A small network was shown many inputs. Here are its activations along a few directions, one row for each input.
Each table varies a few parts of the input and shows all the possible inputs, shuffled.
Descriptions start from the smaller parts, as in this example, which fits no table here: one of 5 places around a ring, together with either a single point or one of 9 places around a ring or (one of 3 separate values, together with one of 4 places along a line).
Shared parts are said once, and a part with two or three values counts as separate values.

Other details of the inputs shift rows strongly along two fixed directions, in all tables alike. That doesn't count.

Table:
row 1: [ -8   0   5   6  -9  -9   5 -15  14   2   3]
row 2: [-1  2 -3  1  2  2 -1  6 -6 -3  3]
row 3: [  0  -9  -6  -5  -3 -15  -5  -1  -6   8  -6]
row 4: [ 4 -1 -2  0  7  4 -1  4 -6 -1  1]
row 5: [ 2 -3 -5 -5 -1 -6 -5  3 -2  7 -5]
row 6: [-12   1   6   8 -10  -5   2 -10  17   4   1]
row 7: [-2  0 -2 -1  0 -1  0  4 -7 -1  3]
row 8: [ 4 -3  0 -3  4  5  0  4 -5  2  0]
row 9: [ 4  3  1  0  4 12 -1  8 -2 -4  1]
row 10: [ 5  0  1 -2  7 10  1  6 -3 -4  0]
row 11: [ 6 -4 -2 -2  4  3 -2  3 -5  4  0]
row 12: [ -2  -3  -8  -4  -3 -14  -4   1  -5   6  -2]
row 13: [ 3 -1 -3 -3  2 -1 -4  5 -1  2 -5]
row 14: [ -7   3   5   3 -11  -9   4 -13  17   3  -4]
row 15: [ -9   1   7   8  -9  -6   2 -11  17   4   2]
row 16: [ 1  0 -1 -1  0  2  0  4 -7  1  2]
row 17: [ 3  0 -1 -1  1  6 -2  6 -4  1  1]
row 18: [-2  2 -2  0  3  2  0  6 -6 -3  3]
row 19: [ 2  0  1 -2  2  7  0  6 -4  1  0]
row 20: [ 3  3  2 -1  6 12  1  7 -2 -5  1]
row 21: [ -6  -2   7   2  -8  -7   2 -14  19   2  -6]
row 22: [ 1 -1 -3 -1  5  0  0  4 -8 -3  3]
row 23: [ 2  1 -3  1  3  1 -2  4 -7 -2  3]
row 24: [ 1  3  1  0  5  8  0  7 -4 -4  2]
row 25: [ 4  0 -2  0  0  1 -2  3 -7  2  2]
row 26: [ 5 -4 -4 -2  2 -2 -1  2 -8  4  1]
row 27: [ 2 -3 -2 -2  2  0  0  3 -8  2  1]
row 28: [ -5  -2   7   1  -9  -7   3 -15  18   3  -6]
row 29: [ 0 -1 -5 -3  1 -6 -5  4 -2  3 -4]
row 30: [ 12  30  21   2  10  43  22 -11  20 -45   2]
row 31: [ 6  0 -1 -1  3  6 -2  5 -5  1  1]
row 32: [ 2 -2 -4  0  5 -2 -1  3 -8  0  3]
row 33: [ 1  0 -4  0  0 -3 -2  2 -7  1  4]
row 34: [  0  -7  -5  -4   2 -10  -5   1  -4   4  -6]
row 35: [ 1  1 -2  0 -1  2 -2  5 -7  1  2]
row 36: [ 7 -1  0 -1  7  8 -1  5 -4 -1  0]
row 37: [ -2  -8  -7  -4   0 -15  -5   0  -6   5  -4]
row 38: [ 0 -3 -4 -2  2 -3  0  2 -8  1  3]
row 39: [ -9   4   4   4  -9 -10   3 -12  17   0  -2]
row 40: [ 7  3  1  0  6 11 -1  7 -3 -4  1]
row 41: [-11   2   5   7 -12  -7   4 -12  14   2   3]
row 42: [-11  -2   7   6  -7  -6   4 -12  16   3   1]
Each input here is: one of 6 places around a ring, together with either one of 2 separate values or one of 5 places around a ring.
Changing only the place on the ring of 6 turns row 21 into row 34. The same change can be made to row 20. Which row results?
Answer: row 24
Changing only the place on the ring of 6 turns row 15 into row 23. The same change can be made to row 4. Which row results?
Answer: row 32
Change only the place on the ring of 5 in row 16. List by row number the other rows that result.
Answer: row 25, row 26, row 27, row 35
Start at row 6 and move only the place on the ring of 6, one step at a time. The first step leads to row 2. Which rows follow, in order?
Answer: row 41, row 35, row 17, row 9

Table:
row 43: [ 2 -1 -2 -4  5  1 -1  4 -3 -4 -4]
row 44: [ 2  0 -3 -5  3  0 -1  3 -4 -4 -4]
row 45: [ 4  2 -3 -5  1  2 -1  4 -4 -1 -3]
row 46: [ 4 -2 -1 -3  5 -1  0  1 -5 -4 -4]
row 47: [ -7   4  12   6 -12  -2   7 -18  26   0  -4]
row 48: [ 4 -1 -4 -4  6  1 -1  2 -2 -2 -2]
row 49: [ 1 -2  0 -1  1  3  0  3 -7  0  5]
row 50: [ 0 -1  1  1  4  4  0  6 -5  2  2]
row 51: [ -6   5  12   8  -9   7  10 -14  20  -6   5]
row 52: [ -7   6  11   6 -11  -1   8 -20  28  -2  -2]
row 53: [ 1  1 -4  2  0  2 -2  5 -5 -1  4]
row 54: [ 2 -1 -3 -4  5  0 -1  4 -3 -3 -3]
row 55: [ 0 -1  2  1  3  4 -1  6 -5  0  3]
row 56: [ 4  1 -1 -3  2  3 -2  5 -3  0 -4]
row 57: [ 3 -2 -1  1  2  5 -1  4 -4  1  4]
row 58: [ 0 -2 -3 -1  3  5 -7  2 -4 -3 -2]
row 59: [ 0  3 -2  1  1  2 -1  4 -7 -2  5]
row 60: [-10   7  12   4 -11  -1  10 -19  28  -6  -2]
row 61: [ 2  0 -3  1  1  3  0  4 -6 -1  4]
row 62: [ 4 -1 -3 -4  6  0 -1  2 -2 -3 -3]
row 63: [ 6  0 -2 -3  3  3 -2  3 -2  0 -3]
row 64: [-1  3 -2  2  4  3 -1  6 -5  1  3]
row 65: [ 5 -1 -3 -4  6  0  0  0 -4 -4 -3]
row 66: [ 5 -1 -2 -3  5  0 -1  1 -4 -4 -4]
row 67: [ -8   7  13   8  -7   7   9 -14  20  -4   5]
row 68: [ 4 -2 -2 -4  6  0 -1  2 -3 -3 -4]
row 69: [ 6  0 -1 -3  2  1 -2  1 -4  0 -4]
row 70: [ 1 -1 -1  0  2  4  1  3 -7  2  4]
row 71: [ -5   8  12   6 -10  -1   9 -21  27  -4  -1]
row 72: [ 2  0 -3 -5  4  1 -1  4 -2 -2 -2]
row 73: [ 0  3 -3  1  2  2 -1  4 -7  0  4]
row 74: [-16 -32 -19  -6 -19 -54 -22   1 -13  46  -9]
row 75: [ 7  0 -2 -3  3  2 -2  1 -4  0 -3]
row 76: [ 0 -1  0  1  4  4 -1  5 -5  3  3]
row 77: [ 6  0 -1 -2  2  1 -1  1 -5 -1 -3]
row 78: [ 1  2 -3  2  1  2 -2  7 -4 -2  3]
row 79: [-1  3 -2  2  3  2 -1  6 -6  0  3]
row 80: [ -7   7  14   8  -7   8   9 -13  19  -6   6]
row 81: [ 5 -1 -3 -3  5 -1  0  1 -5 -3 -2]
row 82: [ -6   8  14   7 -11   1  10 -21  26  -6  -2]
row 83: [ 0  1 -2  0  0  2  0  4 -8 -1  5]
row 84: [ 1 -2 -3  1  1  3  1  4 -6  0  3]
row 85: [ 0  2 -3  1  2  3  1  4 -7  1  4]
row 86: [-1  2 -1  1  2  1 -2  6 -6  0  4]
row 87: [ 4  1 -3 -4  2  2 -1  4 -3  0 -2]
row 88: [ 0 -1 -1  0  0  2  1  4 -8  0  4]
row 89: [ 4  1 -2 -4  2  3 -2  4 -3  0 -3]
row 90: [ 5 -1 -2 -3  5 -1  0  1 -5 -5 -2]
row 91: [ 2 -2 -1  2  3  4 -2  6 -4  1  3]
row 92: [ 0  2 -2  1  1  1 -2  6 -6 -2  4]
row 93: [ 1 -3  0  2  3  4 -2  7 -4  1  2]
row 94: [ 5 -1 -3 -4  5  0 -1  1 -3 -2 -2]
row 95: [ 1  2 -2  3  3  3 -2  7 -4 -1  3]
row 96: [ -6   8  13   7 -11  -1  10 -21  25  -5  -1]
row 97: [ 0  1 -1  1  2  4  2  4 -8  0  3]
row 98: [-26 -26  -7   2 -31 -56 -13 -18  14  43  -8]
row 99: [ 2  0 -1 -5  3  1 -1  3 -4 -4 -5]
row 100: [ 1 -1  1  1  3  4 -1  5 -5  0  4]
What do these inputs look like to the network?
Answer: either a single point or (one of 3 separate values, together with one of 9 places along a line) or (one of 5 places along a line, together with one of 6 places along a line)
Change only the place on the line of 6 in row 44. List by row number the other rows that result.
Answer: row 45, row 60, row 74, row 98, row 99
Change only the choice among 3 separate values in row 80. List by row number the other rows that result.
Answer: row 57, row 67

Table:
row 101: [-1 -1  1 -1 -2 -3 -1 -6  7  0 -4]
row 102: [-2 -2  1 -2 -2 -3  2 -6  5  0 -4]
row 103: [-5 -2  2  4 -4 -1  0 -1  4  2  2]
row 104: [  8  -3  -8  -4   9   5  -6  16 -22   0   2]
row 105: [ 0 -1  1 -1 -3 -4 -1 -6  6 -1 -5]
row 106: [ 0  0  1 -1 -3 -3 -2 -6  6 -1 -5]
row 107: [-1 -2  1 -2 -2 -3  1 -6  6  0 -4]
row 108: [-2  1  0  3 -4 -3  1 -4  3  2  2]
row 109: [ 0 -1  1 -1 -1 -5  1 -4  7  0 -4]
row 110: [-3  0  3  2 -5 -2  1 -3  3  4  3]
row 111: [-1  1  3  2 -2 -2  0 -3  6  5 -5]
row 112: [ 0  0  1 -1 -2 -6  0 -4  7 -1 -4]
row 113: [ 0 -1  1 -1 -1 -5  2 -4  7  0 -3]
row 114: [-2  0  2  2 -6 -1  1 -3  4  4  2]
row 115: [ 0 -2  1 -1  0 -4  2 -4  6 -1 -3]
row 116: [-3 -1  2  3 -5  0  1 -3  4  4  3]
row 117: [ 0 -1  1 -1 -2 -6  2 -5  6 -1 -4]
row 118: [-4  2  2  1 -5 -2  0 -1  5  3  1]
row 119: [-4  1  2  2 -5 -2  0 -1  5  2  1]
row 120: [-5 -1  2  4 -2 -3  1 -3  3  1  3]
row 121: [-4  0  2  4 -5 -2  0 -1  4  1  1]
row 122: [  9  -3  -9  -8   8   0  -8  10 -15   0  -4]
row 123: [  9  -5 -11 -10  10   0  -4  12 -19   2  -4]
row 124: [ 0 -1  1 -1 -1 -4 -1 -5  7  0 -4]
row 125: [-1  1  1 -2 -3 -4  2 -6  4  1 -4]
row 126: [  7  -4 -10  -5  13   3  -6  17 -25   0   3]
row 127: [-2 -2  2  4 -4  0  1 -3  4  3  3]
row 128: [-1 -1  3  1  0 -1  0 -2  7  5 -5]
row 129: [-5 -2  4  4 -3 -1  1 -2  3  2  2]
row 130: [  8  -5  -8  -6  11   7  -6  18 -24   1   2]
row 131: [ 11  -2  -9  -8  10   0  -4  12 -16  -2  -4]
row 132: [-1 -2  1 -1 -1 -3 -1 -6  6 -1 -4]
row 133: [  7  -2  -9  -5  10   3  -5  15 -23  -1   2]
row 134: [  5  -3 -12  -5   7  -2  -8  15 -20   4   1]
row 135: [  9  -3  -9  -9   8   1  -5  10 -18   0  -4]
row 136: [-1  0  1 -3 -2 -3  2 -6  5  1 -4]
row 137: [-6  1  1  2 -2 -2  1 -2  5  2  2]
row 138: [-5  1  1  3 -2 -2  1 -2  5  2  2]
row 139: [-6  0  1  3 -3 -2  1 -2  4  1  2]
row 140: [-5  0  2  1 -4  0  1 -1  5  3  2]
row 141: [-1 -1  1 -1 -2 -3 -2 -6  6  0 -5]
row 142: [-5  2  1  3 -4 -3  1 -2  3  0  1]
row 143: [-3  0  0  3 -3 -1  2 -4  4  3  3]
row 144: [-4 -1  2  4 -1 -2  1 -4  4  2  4]
row 145: [ 10  -6 -13  -5  11   3  -7  17 -25   4   3]
row 146: [-5  1  1  4 -4 -3  1 -2  4  0  1]
row 147: [-3  1  2  4 -3 -3  1 -4  3  2  3]
row 148: [-3 -2  3  3 -3 -1  1 -3  4  4  3]
row 149: [ 1  0  1 -1 -2 -5 -1 -5  6 -1 -4]
row 150: [-4  1  2  4 -3 -3  1 -4  2  0  2]
row 151: [-2 -1  3  3 -4 -2  1 -3  3  3  3]
row 152: [-1  0  2  4 -5 -1  1 -3  4  3  2]
row 153: [-5  0  2  3 -6 -2  0 -1  3  2  1]
row 154: [-5 -1  3  3 -4  0  1 -1  4  2  2]
row 155: [-5  3  1  2 -4 -3  1 -2  4  1  1]
row 156: [-1  0  1 -2 -3 -4  3 -6  4  1 -4]
row 157: [-6  0  1  4 -3 -2  1 -2  4  1  2]
row 158: [ 15  29  19   4  14  51  19   3   6 -41   6]
row 159: [  6  -7 -12  -6   9   0  -9  19 -22   6   2]
row 160: [ 17  32  19   4  20  56  21   2   8 -45   9]
row 161: [ 10  -4 -10  -9   9   1  -6  11 -18  -1  -5]
row 162: [-3  1  2  3 -3 -3  1 -4  3  2  3]
row 163: [-3 -2  4  2 -3  0  1 -3  4  4  3]
row 164: [-2  1  0  4 -4 -2  1 -4  3  2  3]
What do these inputs look like to the network?
Answer: one of 2 separate values, together with either a single point or one of 11 places along a line or (one of 4 places along a line, together with one of 5 places along a line)
Changing only the choice among 2 separate values turns row 104 into row 129. The same change can be made to row 125. Which row results?
Answer: row 136
Change only the place on the line of 4 in row 127. List by row number the other rows that result.
Answer: row 116, row 143, row 145
Change only the place on the line of 11 in row 141. List by row number the other rows that result.
Answer: row 101, row 102, row 107, row 109, row 113, row 115, row 123, row 124, row 132, row 136
